These are the activations of a small neural network, seen along a few directions. Each row is one input.
In each table, some parts of the input vary, and every possible input appears once, in random order.
Descriptions start from the smaller parts, as in this example, which fits no table here: one of 6 places along a line, together with either a single point or one of 11 places along a line or (one of 3 separate values, together with one of 5 places around a ring).
Shared parts are said once, and a part with two or three values counts as separate values.
In the rows, zero is written as 128.

Other details of the inputs vary at random and push rows far along two fixed directions, the same in every table; ignore that.

A family of inputs:
R1: [105 216 142  77 156 149 109 122 207  77 163  89 145 126]
R2: [135 120 113 104 112 129 130 133 128 172  50 110 183 146]
R3: [175 108 114 186 118 123  90 131  93 168  63 115 163 129]
R4: [127 123 185 185 117 173 122 110  83  90 212 213  48 103]
R5: [128 109  70 131 130 107 140 143 135 162  40  74 204 150]
R6: [135 100  83 116 121  80 140 114 143 163  77 104 145 143]
R7: [170 126 137 185 110 119  95  89  73 188  97 168  89 121]
R8: [ 83 143 129  39 138 100 148 129 172 128 171 132 124 138]
R9: [158  80  63 135 138 116 193 130 124 145  43 133 132 115]
R10: [100 118 116  64 138 153 188 170 174  59 125 102 149 101]
R11: [102  92  46  74 127  64 200 149 154 111  91  85 168 147]
R12: [149 139 163 144 112 141  96 120  96 143 112 133 128 114]
R13: [143 141 167 181 106 161  81 116  96 132 136 130 117 123]
R14: [ 90 141 164  39 146 141 117 140 168 106 163 100 148 148]
R15: [ 81 112 120  79 132  95 175 161 153  85 180 129 124 134]
R16: [149 107 167 185 113 188 122 134  75 107 131 175 112 109]
R17: [ 99 143 117 131 148 108 121 126 144 128 179 121 109 130]
R18: [118 212 143 101 160 130 107 100 202  97 206 126  84 127]
R19: [100 142 140 115 139 111  98 136 156 107 227 141  90 114]
R20: [151 115 172 199 113 157 117 145  69 121 139 153 117 125]
R21: [175  99  97 139 134 111 117  86  98 217  53 145 134 161]
R22: [144 132 168 206 109 160 112 130  73 108 159 138 105 113]
Each input here is: one of 2 separate values, together with either a single point or one of 4 places along a line or one of 6 places along a line.
Q: The inputs of R18 and R1 match in every part but the choice among 2 separate values. If R21 is changed in the same way as R18 into R1, which row does it become?
A: R14

A family of inputs:
R23: [151 130 147 184 127 135 102 102  96 150 154 162  83 126]
R24: [199 111 126 231 116 163 102 104  62 181  46 150 130 126]
R25: [123 118 104 117 132 117 149 139 144 111 117 120 133 118]
R26: [100 151  96  53 147 111 153 143 191 106 110  82 170 137]
R27: [123 131 125 105 127 120 124 133 141 134 113 100 157 139]
R28: [105 163 177 111 130 136  92 116 146 115 209 148  86 124]
R29: [139 105 100 122 124 131 165 148 129 130  67 104 170 133]
R30: [148 129 112 138 130 133 129 123 129 142  80 109 149 134]
R31: [118 154 140 110 133 128 106 126 146 125 140 115 140 135]
R32: [113 120 122 119 128 125 160 149 137  89 143 130 125 115]
R33: [116 109  90  63 128  90 150 133 154 147  87 100 168 148]
R34: [122 152 144 142 136 129 106 109 133 126 183 154  86 126]
R35: [114 118 141 132 126 131 143 132 112 107 168 153 103 122]
R36: [117 142 174 140 125 154  99 135 117 115 174 134 114 121]
R37: [129 136 121 134 131 123 135 125 137 117 137 124 114 120]
R38: [ 81 116 134  55 124 114 159 150 148  96 158 120 138 129]
R39: [167  93 112 166 115 119 117 114  82 190  59 143 140 136]
R40: [111 169 150 126 140 139 111 123 154  88 207 139  84 110]
R41: [136  96  96 120 113 119 151 144 116 147  54 103 186 140]
R42: [148 120 150 191 127 142 105 110  87 145 153 171  83 121]
Q: The inputs of R28 and R38 match in every part but one. If R34 is changed in the same way as R28 into R38, which row does it become?
A: R35
Q: What is each input in this table made of?
A: one of 4 places along a line, together with one of 5 places around a ring

A family of inputs:
R43: [145  87  90 144 126  97 143 124 110 167  81 133 136 135]
R44: [145 106 102 154 117 103 147 121 103 152  87 139 132 140]
R45: [104 108  79  71 131  95 188 157 157 101  86  85 179 136]
R46: [144 123  91 136 129 110 127 114 129 164  73 119 148 141]
R47: [ 97 134  99  62 143 106 153 144 176 109 111  86 168 137]
R48: [111 155 147 124 140 138 108 120 145 117 184 131 110 132]
R49: [133 137 139 144 133 146 113 129 126 131 125 123 143 137]
R50: [105 129 169 131 126 156 120 148 127  84 201 141 105 106]
R51: [156 112 119 168 126 142 138 123  99 142  98 149 115 124]
R52: [143 119 146 160 122 162 132 133 101 121 125 152 120 118]
R53: [137 127  89 116 125 100 133 125 142 154  81 109 152 134]
R54: [153 101  93 154 125 122 151 121 107 161  69 141 134 132]
R55: [151 141 150 169 117 146  99 126 107 140 118 135 125 118]
R56: [121 148 142 108 135 135 121 124 154 108 160 125 109 120]
R57: [124 138 136 125 130 140 119 132 135 122 122 120 144 130]
R58: [159 139 129 171 120 132 103 115 111 150 110 134 116 122]
R59: [140 144 143 156 130 130  97 103 112 148 145 153 103 133]
R60: [154 138 130 161 121 117  99 107 107 161 117 147 112 129]
R61: [145 123 124 134 114 118 114 125 110 162  85 120 147 133]
R62: [100 141 148  89 129 130 117 133 142 115 155 119 133 136]
R63: [148 121 141 167 129 153 130 126  97 125 122 152 109 116]
R64: [153 124 109 133 128 110 119 106 124 165  92 136 126 136]
R65: [136 143 159 139 126 154 106 125 128 118 144 135 114 116]
R66: [ 99 151 142  72 142 128 132 138 173  88 168 108 123 118]
R67: [ 95 108  99  72 137 105 165 155 166  98 141 100 144 125]
R68: [ 89 130 187 111 124 150 112 141 126  84 230 147  90 108]
R69: [106 127 115  78 135 115 137 138 150 133 115  98 166 151]
R70: [131 145 144 147 139 144 109 122 127 127 143 125 124 132]
R71: [113 139 148 135 122 139 137 136 127  86 179 137 102 118]
R72: [101 109  72  72 127  87 187 149 161 115  92  95 169 140]
R73: [147 122 148 178 111 153 127 131  91 117 127 145 123 122]
R74: [155  96 109 169 126 126 132 130  97 149  86 129 135 119]
R75: [129 138 165 126 122 144 101 119 120 130 151 139 107 124]
R76: [105 103 110  69 126 119 170 148 142 119 107 115 159 135]
R77: [117 152 148 129 140 143 111 123 145 112 173 126 114 133]
R78: [130 108 129 133 110 125 143 134 103 129 109 129 142 133]
R79: [110 143 126  99 142 114 125 122 152 130 157 124 131 144]
R80: [131 151 148 139 128 135 108 128 129 120 146 125 116 115]
R81: [144  98 105 161 124 117 132 124 107 154 104 137 124 123]
R82: [ 97 151 134  72 139 120 130 128 176  98 176 118 115 122]
R83: [146 141 134 163 129 140 104 110 116 140 125 136 115 128]
R84: [126 123 140 138 132 132 135 121 116 126 154 162  96 126]
Q: What is each input in this table made of?
A: one of 6 places along a line, together with either one of 3 separate values or one of 4 places along a line
Q: The inputs of R60 and R53 match in every part but the place on the line of 6. If R44 is changed in the same way as R60 into R53, which row does it become?
A: R72
Q: Start at R70 and move only the place on the line of 4, one step at a time. The first step leads to R47. Which rows follow, in order?
A: R80, R66
Q: Start at R59 and move only the place on the line of 6, one step at a time. The first step leads to R46. Which rows follow, in order?
A: R83, R47, R57, R62
Q: Which other rows does R55 become when the place on the line of 4 takes its other values? List them by row number.
A: R49, R57, R65

A family of inputs:
R85: [132 101  94 125 130 115 152 138 120 144  81 123 156 134]
R86: [135 138 143 139 131 139 117 120 123 126 143 142 106 118]
R87: [121 138 149 128 130 136 108 125 128 126 156 129 120 129]
R88: [115 119 135 127 129 136 137 137 122 116 149 135 121 121]
R89: [129 135 147 146 127 135 104 122 118 131 151 133 117 128]
R90: [119 135 141 117 124 130 122 126 128 124 146 132 125 133]
R91: [122 139 132 126 138 135 122 127 143 117 147 126 118 126]
R92: [122 137 130 129 132 126 121 131 137 119 150 121 124 128]
R93: [137 136 139 153 124 131 113 124 115 128 144 139 106 118]
R94: [150 126 131 155 131 138 110 114 113 152 107 135 124 131]
R95: [124 137 130 126 130 124 128 129 138 115 146 130 117 118]
R96: [ 77 128  95  13 144  94 173 155 198  93 128  84 167 134]
R97: [146  99 107 150 122 123 142 126 106 148  85 131 141 131]
R98: [124 137 131 124 133 131 128 127 138 117 142 132 113 119]
R99: [124 138 130 124 132 134 131 125 136 116 143 133 116 127]
R100: [130 140 137 146 134 134 116 123 132 122 150 132 116 123]
R101: [120 139 132 126 125 127 129 129 133 115 152 130 119 128]
R102: [155 119 107 147 126 126 134 115 115 157  78 133 139 136]
R103: [134 108 131 137 122 130 141 130 114 121 129 132 119 125]
R104: [126 128 142 123 118 147 124 143 134 114 134 126 133 114]
R105: [136 117 106 118 131 117 132 125 132 155  83 111 156 141]
R106: [153 117 114 146 121 126 127 116 108 165  77 133 143 141]
R107: [126 140 147 127 129 142 120 121 127 122 150 142 112 128]
R108: [120 142 135 128 130 131 130 127 137 111 156 135 116 125]
R109: [138 118  97 118 136 117 139 125 139 149  81 111 154 138]
R110: [150 144 161 182 122 161 107 125  94 118 128 135 119 120]
R111: [121 136 144 115 128 131 119 127 130 124 146 133 118 123]
R112: [136 115 103 127 122 106 136 129 125 147  89 116 145 131]
R113: [149  97 111 155 120 125 142 125 101 146  87 132 133 130]
R114: [120 137 146 132 123 132 117 125 123 122 154 138 117 130]
R115: [116 125 136 127 131 133 138 141 125 118 145 139 127 128]
R116: [117 135 134 126 130 125 119 130 135 123 150 121 126 129]
R117: [119 134 143 114 126 126 119 129 130 123 148 129 122 124]
R118: [ 97 127 114  68 130 102 146 145 161 110 135 104 149 131]
R119: [137 118 106 136 120 113 136 125 121 148  91 123 144 139]
Q: What is each input in this table made of?
A: either one of 2 separate values or one of 6 places along a line or (one of 3 separate values, together with one of 9 places around a ring)
Q: Start at R90 and move only the place on the ring of 9, one step at a time. The first step leads to R114. Which rows follow, in order?
A: R119, R101, R108, R99, R102, R107, R106
